Each row below holds a small network's activations on one input, seen along a few directions.
Each table varies a few parts of the input and shows all the possible inputs, shuffled.
A made-up example of a description, with smaller parts first: line(4) and (point or ring(11) or (values(3) and ring(5))).
Shared parts are said once, and a part with two or three values counts as separate values.
In the rows, zero is written as 100.

Other details of the inputs vary at random and push rows far along two fixed directions, the same in every table; ignore that.

A family of inputs:
r1: 97 113 111 39 103 111 91 118 103 94 71 72 88 77
r2: 87 80 106 126 131 106 108 83 113 106 107 114 85 123
r3: 110 143 106 65 71 93 86 139 94 81 68 67 108 87
r4: 98 100 90 57 83 85 109 118 110 95 71 55 81 69
r5: 111 57 84 81 129 113 112 67 123 119 136 119 84 92
r6: 108 82 87 140 119 103 111 94 114 123 136 119 84 111
r7: 124 132 106 138 81 86 100 106 58 86 120 157 142 131
r8: 80 127 101 76 98 88 77 128 79 94 51 55 112 113
r9: 97 84 103 92 116 104 93 80 103 110 108 88 100 108
r10: 96 85 116 109 117 105 103 65 100 111 130 114 107 118
r11: 89 80 107 126 102 123 100 67 107 108 130 146 118 96
r12: 91 94 100 74 98 101 96 105 109 113 84 60 84 99
r13: 135 128 103 132 102 108 102 103 86 104 128 143 126 113
r14: 95 59 100 111 98 128 127 81 131 135 111 113 72 60
r15: 78 119 99 92 82 86 86 125 94 63 59 47 104 116
r16: 94 111 104 136 107 85 87 87 85 80 127 119 124 124
r17: 104 119 99 56 72 83 79 123 73 63 68 81 119 96
r18: 125 64 99 96 107 112 124 81 123 135 133 141 62 88
r19: 87 63 101 30 112 106 101 73 115 87 109 78 90 82
r20: 97 132 88 169 92 107 90 124 78 115 90 152 143 119
r21: 100 63 106 133 120 114 137 68 127 121 123 103 53 96
r22: 84 56 94 79 98 131 105 87 135 123 102 98 77 68
r23: 102 156 118 67 69 90 78 130 64 51 73 77 146 104
r24: 121 120 77 131 95 88 105 117 98 115 111 123 112 117
r25: 82 116 93 80 93 78 66 117 84 56 75 55 121 104
r26: 100 133 88 159 111 81 88 129 74 98 98 120 127 134
r27: 97 108 101 146 108 91 90 84 93 78 110 113 117 133
r28: 109 63 85 98 140 115 120 78 124 143 131 136 74 98
r29: 84 86 117 119 117 101 99 55 109 81 126 114 96 121
r30: 90 70 106 17 105 106 99 101 110 99 73 78 64 70
r31: 100 127 88 154 80 102 80 112 78 92 96 135 153 113
r32: 118 124 101 165 95 91 121 108 88 133 109 115 101 117
r33: 86 68 99 69 107 101 114 95 122 103 95 51 52 66
r34: 117 147 101 103 53 68 102 147 68 81 59 89 112 91
r35: 106 91 118 34 89 108 116 105 126 101 81 55 59 46
Each input here is: line(5) and (point or line(6)).
Q: The inputs of r13 and r23 match in every part but the line(5) part. If r9 is changed in the same way as r13 into r23, which row does it become?
A: r10
Q: List by row number the other rows that have the line(5) part in common with r4.
A: r14, r21, r32, r33, r34, r35
Q: Change only the line(5) part in r29. List by row number the other rows that result.
A: r2, r15, r21, r27

A family of inputs:
r36: 97 101 98 93 86 97 99 108 98 95 87 97 100 91
r37: 101 83 104 93 107 104 117 97 120 116 99 78 63 83
r38: 107 95 92 90 101 98 109 110 111 112 96 88 79 88
r39: 82 103 103 109 97 101 94 99 101 89 89 82 105 103
r40: 142 136 92 178 95 91 120 116 79 128 131 166 123 122
r41: 104 150 97 112 69 83 84 138 66 80 68 103 139 108
r42: 84 84 98 95 107 107 95 90 109 103 98 87 98 99
r43: 95 117 97 107 81 91 86 111 86 77 88 96 126 105
r44: 96 85 107 72 111 101 95 81 101 89 111 97 97 99
r45: 110 95 97 86 92 97 113 106 108 106 98 91 81 85
r46: 109 139 102 96 75 94 88 129 75 86 75 105 130 102
r47: 131 134 100 121 87 95 109 122 84 110 104 127 116 107
r48: 87 90 104 101 101 107 105 100 109 106 89 85 83 92
r49: 88 99 94 97 99 100 88 103 100 90 93 91 110 100
r50: 124 69 94 181 147 114 125 53 113 141 178 184 93 136
r51: 100 81 113 62 115 109 96 78 108 94 117 103 92 97
r52: 99 83 107 66 103 117 97 83 111 101 110 105 97 83
r53: 102 82 97 86 107 103 112 100 118 121 98 80 69 86
r54: 84 74 103 83 123 102 98 76 112 98 106 83 85 107
r55: 87 144 104 128 88 75 80 119 72 65 75 78 131 133
r56: 93 81 104 81 108 99 97 80 104 86 110 92 93 103
r57: 96 95 102 82 96 105 92 94 99 92 101 100 109 89
r58: 89 102 96 100 97 100 96 111 99 105 82 86 98 99
r59: 92 77 94 85 109 110 104 96 116 111 97 96 81 85
Q: The inputs of r43 and r49 match in every part but one. If r36 is changed in the same way as r43 into r49, which row does it become?
A: r59
Q: What do these inputs look like to the network?
A: line(4) and line(6)
Q: Start at r51 and move only the line(6) part, one step at a time. The first step leads to r44. Which rows follow, in order?
A: r56, r50, r54, r55
Q: Change only the line(4) part in r58. List by row number the other rows that result.
A: r42, r53, r54
Q: Start at r37 and move only the line(6) part, one step at a time. The first step leads to r53. Which rows follow, in order?
A: r38, r45, r40, r47
